A small network was trained on invented records. Each row is its activation on one of them, seen along a few directions.
Here are examples, each followed by its value of one field, Las.
The largest differences between rows may come from other fields.
Strong random noise was added to every row along 4 fixed directions; ignore it. To show where, here is one row again and again, with new noise each time:
[ 285 -131  -11 -404  361   52   -6   74  -15 -146 -397    1  -78  330
   74   54 -112]
[ -35   60   11  187   44 -185  -30 -202   96  420 -200  226  118 -359
   72  470  180]
[ -73  183  253  397   14 -216  167  -84  109  380  -39  375   87 -432
  -68  372   97]
[ 282   38    3  -15   75   10 -111  -32 -171  149 -462  304  111 -145
  163  424  279]
[-440  -93 -119   54   71 -202   41 -240  363  346  308 -223   51 -160
  -97   83 -153]
[  10   86  158  159   58  -78  105    6   19  159  -64  233   58 -183
  -45  204   48]

[-231  269  120  378 -270   -5   18   28   -3   28  484 -109  136 -130
 -162 -387 -102] -> m6
[-157 -131  -38  -46  -58  -19  119   29  165  -15    4   86  -35   25
  -15   57   24] -> m11
[-173  433  121  553 -213  -37 -123 -112 -214  190  771 -320  156 -376
 -135 -367  -89] -> m13
[-399  222  595  679  -70 -273  625  156  315  189  507  492 -132 -435
 -399   45 -140] -> m13
[-271 -357 -268 -567  242    0   43  -62  395 -155   37 -417 -125  498
  -52 -234 -368] -> m8
[-186  218  -16  535 -528   16 -111 -109 -224  238  341  193  203 -596
   25  212  435] -> m15
[ 128 -181 -153 -423   -6  276  -75  175 -208 -424   81 -267 -114  387
   24 -325  -90] -> m9
[ 150  168  118  168  312 -383  -23 -308  302  450 -429   96  -46 -166
  109  324 -100] -> m3
[ 440   95 -105 -234  300  113 -304   21 -301  -96 -313 -188   73  254
  166  -89  -24] -> m4
[ 304  143   71  150 -377  298 -112  226 -569 -221  -87  341  109 -196
   88  107  426] -> m2
[-231  431  511  545  122 -267  330   24  186  114  828 -232 -139 -173
 -383 -610 -629] -> m2
[-396 -218  -76  -15 -104  -74  189  -14  306   43  219  -25  -61  -13
 -119   -5  -51] -> m5
[ 663  -40 -502 -360   33  317 -738  -96 -654  -24 -724 -140  280  107
  488  309  527] -> m2
[-382  -62 -201   51 -195 -154  -40 -257  243  263  302 -221   18 -240
   32   54  -18] -> m11
[-321 -144 -426 -274 -540  359 -267    4 -205 -320  459 -460  159  174
    4 -434  109] -> m6
[-348 -125   35  -17 -109  171  218  227   90 -356  629 -253  -43  258
 -291 -499 -226] -> m15
[ 156   26  200  168   28  -77  176   82   11   72 -290  466  -59 -161
   15  342  208] -> m15
[-282 -134 -529 -162  298 -313 -439 -603  376  605   70 -733  117  -86
  208  157 -166] -> m10
[ 297  125 -186 -179  177   64 -379 -160 -252   -6    6 -504   34  158
  156 -260 -141] -> m9
[ 603  275  245   -4  227  113  -75  215 -376 -225 -412  192   24  195
   65 -127  -12] -> m12
[-395  -81  328  104  270 -302  543   56  580   72  359   26 -271   62
 -309 -145 -501] -> m10
[ 186  -93 -202 -255 -420  577 -225  349 -646 -618  193 -122  100  260
   48 -359  285] -> m9
[ 214  181  334   51  574 -307  178  -17  261  115 -105  -58 -211  146
  -61 -147 -487] -> m10
[ -45   55  134  190 -179  -58  151   48   80  104 -145  427   34 -210
   -9  246  181] -> m8
[-177 -375 -605 -326 -403  310 -376  -62 -191 -141  -79 -168  190   81
  207  147  481] -> m5
[ 150  -30 -102 -164 -194  285 -131  166 -367 -329   88  -89   -2  131
   75 -176  158] -> m14
[-135  255   44  373  150 -315 -101 -282  179  500  169  -91   79 -347
   -3  102 -101] -> m4
[  11  -49 -439 -442  496 -235 -455 -534  234  326  -26 -872  -60  246
  215 -147 -421] -> m4
[ 147  314  453  419  440 -529  238 -226  378  538 -330  286  -91 -327
  -51  310 -277] -> m5
[ 308   88  -97  -99  220  -71 -248 -176  -36  129 -434 -116   61   93
  184  116   12] -> m3
[ 185  290  555  189   93 -179  405   92  109  -16 -232  439 -145  -96
 -148   49 -219] -> m6
[ 278  191 -162   41 -361  415 -390  205 -641 -277   73  -80  335   49
  121 -275  336] -> m8
[-250 -215   -2 -178  -86   96  233  171  186 -293  175  -47 -109  289
 -170 -231 -133] -> m3
[-158  271 -193  333 -140 -247 -340 -443   41  534  327 -384  166 -450
  155    4   10] -> m11

Which value of Las does each new row have?
[-123  215   78  434  -94  -98  -61  -84  -36  269  281   -7  133 -336
  -71    9   40] -> m2
[-268   10   78  190 -366  119  187  203  -12 -116  311  226   79 -104
 -156 -114  122] -> m8
[ 134  -46  188  -28  -39   47  229  209   17 -203 -308  390 -100  124
  -38   92   85] -> m3
[  -5   87 -186  139 -244  232 -299   77 -357  -87  345 -243  202  -42
   29 -268  159] -> m2
[ 196  191  272  -42  364 -102  141  106   99  -78  -16 -113  -78  262
 -118 -361 -446] -> m8
[ 182 -318  121 -544  705 -327  320  -74  592   26 -701   92 -408  440
   28  214 -436] -> m5
[ 245  176  571   12    7  180  502  568 -196 -636  221  270 -239  299
 -264 -549 -323] -> m11
[-607 -198  -71  106   45 -271  214 -213  593  306  418 -188 -122 -111
 -180   21 -252] -> m9
[ 229  192  239  315 -108    7   83  127 -227   91 -323  636   83 -321
   49  416  368] -> m4
[ 287   95  219 -171 -132  281  140  389 -327 -526   -7  176  -78  278
  -60 -368  -60] -> m8
[ 204 -169 -113 -233   27  175  -52  149 -150 -239 -273  113  -36  223
   99   73  191] -> m15
[-352  -62  258   54  163  -91  423  158  328 -121  496 -119 -153  158
 -333 -333 -449] -> m10
[-356 -136 -105  156 -236  -82   92  -78  183  207  135  116   60 -256
  -44  211  182] -> m5
